A small network was shown many inputs. Here are its activations along a few directions, one row for each input.
In each table, some parts of the input vary, and every possible input appears once, in random order.
A made-up example of a description, with smaller parts first: one of 8 places around a ring, together with either a single point or (one of 2 separate values, together with one of 4 places along a line) or one of 11 places around a ring.
Shared parts are said once, and a part with two or three values counts as separate values.
In the rows, 128 means zero.

Other details of the inputs vary at random and push rows far along two fixed directions, the same in every table; ignore that.
These rows show it; all are for the same input, with only those details redrawn:
[130 120 140 160 181 131 144  90 142  72  77 142 123 137 128  81]
[129 121 140 157 179 130 145  92 140  75  81 140 125 134 130  82]
[172 182 122  97  69 114 129 169  64 231 167  78 137  88  89 148]
[123 115 143 160 191 130 151  81 146  55  76 147 125 138 140  74]
[182 153 113 167 116 131  97 156 113 181  80 109 110 134  35 122]
[110 151 155  73 133 109 190  97  88 115 181 109 159  81 209 105]
[109 129 153 113 169 119 178  80 119  73 132 130 145 108 189  85]

Table:
R1: [106 116 144 107 101 142 115 147 115 134 180 111 158 133 189 166]
R2: [118 139 140 104 101 137  98 157 114 128 189  93 136 102 156 175]
R3: [138 150 101 120 107 103 141 160 108 189 125 117  96 116 106 133]
R4: [120 105 135 133 185 144 158  78 133  94 108 160 123 158 156 131]
R5: [ 93 112 116 148 143 133 122 138 171  53 130 131 122 147 159 146]
R6: [125  84 141 151 190 127 147 102 143  98  71 158 108 156 146  97]
R7: [ 93  98 151 144 132 153 103 118 157  72 125 144 129 108 160 128]
R8: [ 86 119 136  85 143 104 185 102 153  85 202 140 147 136 162  60]
R9: [143  92 128 195 128 167  59 157 179 128  63 144 122 179  78 150]
R10: [120 136 159 129 146  89 154  75 128 101 118 125 142 110 151  99]
R11: [128 139 144  66 106 108 192 129  64 174 189  96 174  99 190 134]
R12: [185 132  84 101  93 138  98 138  93 225 133 123 122 140  77 167]
R13: [155 180  94  99  61 101 154 181  72 229 165  81 136 102  91 150]
R14: [151 133  83 185 161 116 105 149 145 123  50 175  89 168  43 121]
R15: [ 86 105 145 154 162 154  97 109 161  49 122 138 131 135 170 126]
R16: [126 124 143 130 165 120 138 105 131 112 103 142  99 116 149  98]
R17: [161 125  94 138 152 146  90  91 139 129  90 152  99 139  88 121]
R18: [130 154 136  90 143 109 144 119  91 130 158 149 131  98 158 130]
R19: [107 122 166  78 124  78 198  82  94 135 173 111 180 103 208 123]
R20: [103  98 108 181 118 147 100 149 185  87  87 152 109 142 105 136]
R21: [109 131 142 124 185 142 155  62 134  73 126 156 113 126 170 118]
R22: [149 129 132 105  31 143  91 199  96 224 180  98 146 106 116 194]
R23: [ 86 124 116 133 189 129 182  65 151  51 114 167 109 144 178 112]
R24: [142 137 131 118  62 155  65 186 125 179 130 100 115 106  72 173]
R25: [150 125 124 117 144 115 134 138  96 154 122 156 133 140 119 142]
R26: [164  90 131 169 148 138  97 139 169 138  99 150 123 202  26  75]
R27: [138  89 139 152 104 163  83 159 161 121  82 136 120 162  96 151]
R28: [128 131  95 178  95 147  72 182 176 152  92 127 112 148  64 162]
R29: [134 140  86 179  88 143  66 192 155 158 106 115 110 156  61 170]
R30: [ 89 151 139  80 111  63 207  90 105 124 178 109 163  91 201 115]
R31: [ 98 135 170  48 129 108 175  96 120 110 245 121 163  98 189  71]
R32: [104 122 117 120  81 140 116 165 157 119 127 123 118 122 121 154]
R33: [159 141 125 161 141 130 118 128 123 137  83 122 117 134  77 105]
R34: [ 96 135 150 101 103 144 106 139 131 131 177 111 150  90 176 156]
R35: [152  84 125 203 149 161  60 157 174  89  65 137 108 199  77 155]
R36: [133 149  73  80 105 116 143 112 106 165 162 129 120 113 139 143]
What do these inputs look like to the network?
> one of 3 separate values, together with either a single point or one of 5 places along a line or one of 6 places along a line
The inputs of R16 and R6 match in every part but the choice among 3 separate values. If R21 is changed in the same way as R16 into R6, which row does it become?
> R4
List by row number the other rows that have the choice among 3 separate values in common with R28.
> R3, R5, R8, R13, R14, R20, R23, R29, R30, R32, R36

Table:
R37: [125 102 127 145 153 151 106 118 149  97 104 151 118 151 131 136]
R38: [156 144 126 132 107 128 109 149 113 171 132 108 126 126  86 134]
R39: [150 150 119 126 109 124 121 143 104 172 129 117 124 117  98 142]
R40: [ 76 119 147  88 131 132 158 103 140  73 178 131 145 101 218 125]
R41: [150 146 106 128 108 121 123 146 112 173 125 119 121 130  91 144]
R42: [118 142 127  88 118 111 165 118 101 143 169 121 139 103 172 132]
R43: [125 121 130 138 158 124 139 105 135  98 100 145 121 132 134 110]
R44: [112 115 124 148 137 136 109 126 157  93 114 140 124 138 132 127]
R45: [145 140 117 123 105 123 123 146 118 167 141 117 130 133  97 134]
R46: [129 122 123 144 154 126 134 112 137 111  96 142 116 137 121 112]
R47: [116 135 136  87 113 113 159 123 107 141 179 117 146 109 166 124]
R48: [154 139 125 130 105 124 111 152 117 172 128 117 124 128  83 131]
R49: [129 116 131 145 149 129 127 117 144 111 105 140 123 144 115 104]
R50: [129 117 136 148 153 132 126 112 144 100 105 141 127 141 117 104]
R51: [107 126 146  94 103 123 146 127 113 133 170 112 153 105 186 150]
R52: [120 107 132 157 141 144 112 134 151  95  97 136 126 144 128 126]
R53: [132 125 128 151 160 131 128 107 136 100  92 137 117 137 121 112]
R54: [131 138 122 133 100 131 109 165 126 155 141 115 124 129 109 156]
What do these inputs look like to the network?
> either a single point or one of 5 places along a line or (one of 2 separate values, together with one of 6 places along a line)

Table:
R55: [136 115 118 188 165 135 108 106 163  93  51 146 107 151  83  97]
R56: [169 136 105 151 108 126 106 154 123 182 101 119 120 151  53 143]
R57: [108 152 134  79 115 103 173 134 101 142 195 112 147  98 175 122]
R58: [161 137 106 137  96 124 109 151 120 187 112 125 112 138  59 133]
R59: [137 108 115 168 163 128 123 127 157 109  80 154 109 169  86 102]
R60: [183 127 107 190 126 141  82 167 126 177  51 131 101 165  22 142]
R61: [129 122 130 126 153 130 136  94 137 103 115 141 127 130 131 109]
R62: [153 148 125 100  87 113 128 149  91 201 148 105 127 106 115 151]
R63: [139 146 113  93  70 142 107 172  99 192 185  94 130 102 126 177]
R64: [105 108 124 149 137 146 119 129 157  81 113 131 118 133 142 127]
R65: [137 144 117  99  62 122 108 176 101 195 176 109 140 106 128 183]
R66: [161 116 138 152  86 143  75 177 137 181 116 109 132 150  56 140]
R67: [141 116 117 163 158 137 111 107 153 103  80 154 104 156  80  99]
R68: [110 140 139  75 131 114 165 110 108 129 183 130 138  99 178 112]
R69: [134 116 114 186 165 130 118 118 164  84  66 149 107 168  75  95]
R70: [127 115 135 138 156 120 143 110 130 106 107 137 126 143 144 118]
R71: [151 122 125 168 163 133 107 120 139 114  79 139 107 159  90 118]
R72: [112 107 129 146 151 140 109 117 154  77 118 153 126 138 149 134]
R73: [ 96 123 132  81 110 131 146 131 121 114 173 126 151 111 202 146]
R74: [109 136 146 101 137 111 161 102 116 108 147 121 136  99 181 115]
R75: [ 99 123 158  95 172 124 179  84 108  72 156 140 150 111 219 110]
R76: [104  87 168 141 168 146 122  98 164  52 126 144 146 145 163  92]
R77: [ 98 131 145  89 117 139 146 120 124 115 185 122 142 106 198 150]
R78: [132 122 126 141 161 130 133 102 139  98 110 140 128 148 122 112]
R79: [115 141 139  83 129 119 159  96 102 130 173 121 146  96 187 122]
R80: [113 110 149 129 181 135 151  81 133  66 104 155 128 123 172  98]
R81: [137 117 117 181 165 130 118 114 162  88  65 143 116 162  82 104]
R82: [ 99 131 142  81  93 131 153 134 117 140 188 115 147 104 196 160]
R83: [107 145 137  98 128 110 168 110 106 121 170 111 153 102 187 122]
R84: [126 103 127 179 198 139 123  84 162  60  67 159 117 168 122  92]
R85: [120 123 124 146 148 124 137 106 149  93 101 144 117 135 115  95]
R86: [124 124 127 142 148 124 137 103 147  96 100 137 125 129 121 104]
R87: [130  97 151 180 140 147  91 138 171  90  87 130 128 156  87 100]
R88: [ 61 115 156  99 145 121 163  96 141  55 169 134 150 105 230 129]
R89: [131 151 124  96  74 130 103 168 100 194 184 101 135 105 123 184]
R90: [105 112 137 128 185 124 157  92 147  65 127 156 127 145 163  88]
R91: [169 134 117 150 109 134 100 157 110 186  86 125 111 132  60 143]
R92: [152 155 117  95  76 115 129 149  86 215 162 100 137 101 116 154]
R93: [158 136 108 135 104 122 109 159 123 190 114 128 109 135  62 130]
R94: [149 162 125 112  93 110 130 157  92 186 154  94 131 108 114 150]
R95: [ 68 123 157  91 132 129 172 101 139  67 180 127 149  99 236 129]
R96: [130 155 120 106  64 119 108 177 103 182 179 101 138  95 127 176]
R97: [142 112 115 180 174 138 111 110 159  88  71 156 105 175  75  98]
R98: [180 132  96 186 116 135  81 161 131 188  66 123 106 166  22 141]
R99: [161 138 104 144 102 123 113 158 118 183 117 121 117 150  59 138]
R100: [126 138 123 105  75 126 109 167 110 187 164 108 135 116 123 180]
R101: [ 70 123 145  83 134 127 164 108 133  61 176 129 154 100 237 125]
R102: [133 120 136 138 161 129 126 100 135 104 100 141 114 133 130 110]
R103: [118 122 126 144 155 122 137 116 152  97 102 146 114 133 116  92]
R104: [134 138 113  94  62 136 115 176 102 195 177  96 133 108 129 177]
R105: [140 155 112  89  71 139 102 176  98 191 181 101 136 105 126 176]
R106: [141 121 128 180 164 135 118 127 142  98  63 141 114 150  92 111]
R107: [153 153 117  88  72 113 133 150  90 211 165 101 139 102 108 154]
R108: [ 90 125 158  95 158 118 182  85 116  71 146 136 147  92 217 102]
The inputs of R96 and R72 match in every part but one. If R87 is changed in the same way as R96 into R72, which row does it become?
> R76
The inputs of R59 and R90 match in every part but one. If R93 is changed in the same way as R59 into R90, which row does it become?
> R68
What do these inputs look like to the network?
> one of 3 separate values, together with either a single point or one of 5 places around a ring or (one of 2 separate values, together with one of 6 places along a line)
Change only the place on the line of 6 in R78. List by row number the other rows that result.
> R71, R75, R84, R90, R97
Change only the choice among 3 separate values in R101. List by row number the other rows that result.
> R73, R105
